A small network was shown many inputs. Here are its activations along a few directions, one row for each input.
In each table, some parts of the input vary, and every possible input appears once, in random order.
A made-up example of a description, with smaller parts first: values(2) and (point or ring(9) or (line(4) and ring(5))).
Shared parts are said once, and a part with two or three values counts as separate values.
In the rows, 128 means zero.

Other details of the inputs shift rows strongly along three fixed directions, in all tables alike. That doesn't count.
These rows show it; all are for the same input, with only those details redrawn:
[ 56 120 148  77  94  71 149 146 107 145 138 188 149]
[138 153 150  84 101  97 145 111 111 129 155 155 108]
[125 132 118 112 103 127 119 124 114 127 132 102 134]
[132 137 123 107 102 122 123 120 113 127 137 109 127]
[ 54  65 111 160 164 130 152 163 153 138  82 169 140]
[127 118 145 128 152 118 164 124 143 127 126 181  91]
[100  95 109 146 143 140 134 142 140 131 102 127 131]
[128 138 108 107  86 131 103 125 104 126 137  66 149]

A family of inputs:
R1: [125 147 127 107 104 112 128 114 105 139 154 116 122]
R2: [177 151 145 154 163 141 133 114 144 122 143 141 102]
R3: [130 102  89 161 134 168 109 133 135 122 100  66 137]
R4: [177 140 142 152 161 158 120 119 149 101 111 118 113]
R5: [183 134 130 164 161 164 117 123 153 111 117 112 116]
R6: [ 98 119 116 126 105 120 102 161 124 139 126 118 187]
R7: [183 127 105 157 138 164 126 114 142 123 129  86  96]
R8: [176 155 157 126 141 132 128 116 137 110 134 143 113]
R9: [117 144 127 105 108 117 121 113 104 124 138 110 125]
R10: [125 146 131 102 104 114 127 112 106 134 147 117 122]
R11: [ 90 100  96 135 115 146 101 140 119 120  92  73 162]
R12: [140 173 131 101  83 111  88 112  89 136 166  91 166]
R13: [124 143 176 105 137  85 157 138 138 134 150 219 120]
R14: [ 59  67 108 162 165 141 144 160 151 131  75 153 141]
R15: [ 92  99 101 134 114 134 118 147 125 139 113 102 154]
R16: [ 96 141 140 105 105 103 109 139 110 136 139 136 173]
R17: [150 140 137 133 151 128 152  97 129 135 149 147  81]
R18: [184 131 107 146 121 157 123 116 135 128 137  84 103]
R19: [154 159 171 122 157 112 147 111 136 115 141 183 102]
R20: [146 107 136 169 172 141 146 150 169 133 117 174 119]
The inputs of R13 and R15 match in every part but one. If R6 is changed in the same way as R13 into R15, which row does it become?
> R7
Describe the family of inputs behind these rows.
> values(2) and (line(4) or line(6))

A family of inputs:
R21: [102 107 160 153 189 128 152 148 162 104  82 193 124]
R22: [ 77 103 115 133 110 109 126 178 135 162 128 143 170]
R23: [170 179 171  44  70  83 151  82  92 128 180 150  76]
R24: [158 112  83 145  97 164  89 136 131 137 133  55 179]
R25: [170 141 101 179 144 172  86 123 131 141 145  70 153]
R26: [204 161 146 129 133 139 111 105 138 117 161 131 134]
R27: [151 131 144 176 181 142 133 148 163 131 123 164 121]
R28: [224 159 148 152 179 168 132  74 148  88 137 123  84]
R29: [ 86 125 125 111  88  88 126 158 114 170 156 149 166]
R30: [171 145 106 129 118 134 147  94 116 142 176 107  75]
R31: [145 139  97 169 120 159  69 142 121 139 130  53 180]
R32: [201 109  98 191 158 188 117 133 167 128 118  77 113]
R33: [134 111  71 139  91 154 103 133 116 126 126  37 140]
R34: [ 66 127 111  83  65  80 134 152  95 150 155 126 147]
R35: [ 91 112 101 178 157 156  97 140 126 125  96  83 167]
R36: [141 114  78 130  86 156 102 140 121 116 110  38 142]
R37: [185 148 144 142 174 156 141  83 140  94 117 123  64]
R38: [ 82 124 161  99 142  99 149 130 128 106  97 183 122]
R39: [131 124 117 142 128 123 137 134 134 167 159 144 132]
R40: [ 61  70 122 150 175 123 179 131 145 161 109 198  95]
R41: [180 157 143 149 176 156 142  90 138  99 118 119  58]
R42: [ 43  91 109  73  69  99 120 137  94 147 123 128 183]
R43: [109 141 132 142 154 124 127 113 121 134 136 138 138]
R44: [ 66 133 149  78 101  92 121 136 103 111 103 140 157]
R45: [140 122 179  98 149 103 192 116 149 119 119 222  53]
R46: [125 113 165 159 201 137 158 138 168  99  85 199 106]
R47: [157 179 163  78  74  96  91 138 106 122 159 122 172]
R48: [137 105  66 133  92 159 105 122 117 124 130  44 150]
R49: [ 81  74 126 142 161 117 183 164 164 128  93 202  99]
R50: [154 141 144 170 188 152 136 120 150 106 112 138  97]
R51: [173 208 190  61  97  80 130  87  95 108 182 158 110]
R52: [173 147 133 115 117 139 138  99 119 125 141 101  71]
R53: [181 137 112 169 138 170  81 134 141 119 126  68 156]
R54: [ 50 140 128  83  98  87 118 113  80 146 144 130 160]
R55: [ 35  65 101 189 198 150 137 150 148 131  60 145 138]
R56: [165 194 176  44  92  86 140  63  88 105 176 157  99]
R57: [148 121 136 126 117 126 133 155 148 133 124 147 138]
R58: [ 97 145 157  86  81  87  97 165 111 133 137 150 201]
R59: [ 99 121 139  92  82  92 124 169 126 145 133 151 174]
R60: [ 60  81  76 147 107 146 104 145 110 151  95  64 162]
R61: [ 78  69 141 135 164 126 175 152 159 127  76 200  99]
R62: [173 148 113 130 114 130 145 103 118 134 166 105  71]
Describe the family of inputs behind these rows.
> ring(6) and (values(2) or line(5))
The inputs of R56 and R42 match in every part but the ring(6) part. If R41 is changed in the same way as R56 into R42, which row does it become?
> R52
The inputs of R60 and R55 match in every part but the ring(6) part. If R23 is changed in the same way as R60 into R55, which row does it become?
> R37
Which other rows agree with R49 in the ring(6) part? List them by row number.
> R30, R33, R34, R36, R48, R62
Change only the values(2) part in R59. List by row number the other rows that result.
> R57
Change only the values(2) part in R58. List by row number the other rows that result.
> R47
Change only the ring(6) part in R40. List by row number the other rows that result.
> R25, R30, R39, R43, R54

A family of inputs:
R63: [140  71  85 230 207 207 115 152 182 115  62  88 133]
R64: [112 128 118 132 113 130  99 144 120 132 125 102 172]
R65: [120 141 124 110  93 119  98 137 109 130 136  99 169]
R66: [ 99 130 157 113 135  96 145 140 131 134 134 192 137]
R67: [117 142 124 111  95 118  98 135 108 131 137  99 170]
R68: [177 160 131 127 118 142 105 111 121 116 143  90 129]
R69: [ 72  92 137 132 154 109 163 149 144 137 107 196 123]
R70: [110 116 138 123 143 113 161 125 134 135 130 175  99]
R71: [112 124 116 130 110 130 101 145 121 132 123 101 170]
R72: [151 122 132 142 154 140 150 116 144 123 124 144  89]
R73: [148 134 125 139 129 141 112 129 132 123 127 107 138]
R74: [145 152 159 109 125 104 137 126 128 129 151 169 123]
R75: [143 129 114 134 125 144 120 117 124 125 127  95 120]
R76: [ 49 109 127  91  94  86 135 151 107 147 128 158 163]
R77: [122 146 124 110  93 119  96 133 107 131 140  96 169]
R78: [155 129 140 144 158 139 144 122 147 120 124 150 100]
R79: [174 147 134 116 124 130 148  98 125 124 150 126  76]
R80: [175 153 141 111 121 125 147  98 123 123 153 131  78]
R81: [105 117  98 123 103 133 114 128 111 135 125  83 142]
R82: [ 73  98 144 136 160 107 157 152 146 137 109 202 133]
R83: [107 119 110 121 106 130 112 135 115 128 119  95 149]
R84: [117 101 107 160 154 154 129 134 142 125 101 112 125]
R85: [175 155 144 118 131 130 140  98 126 116 145 129  85]
R86: [174 156 143 113 127 125 146  97 124 121 152 134  80]
The inputs of R78 and R82 match in every part but one. If R74 is changed in the same way as R78 into R82, which row does it become?
> R64
Describe the family of inputs behind these rows.
> values(2) and (point or line(5) or line(6))
Change only the line(5) part in R77. List by row number the other rows that result.
> R64, R66, R67, R68
Change only the line(5) part in R74. List by row number the other rows that result.
> R63, R65, R71, R73
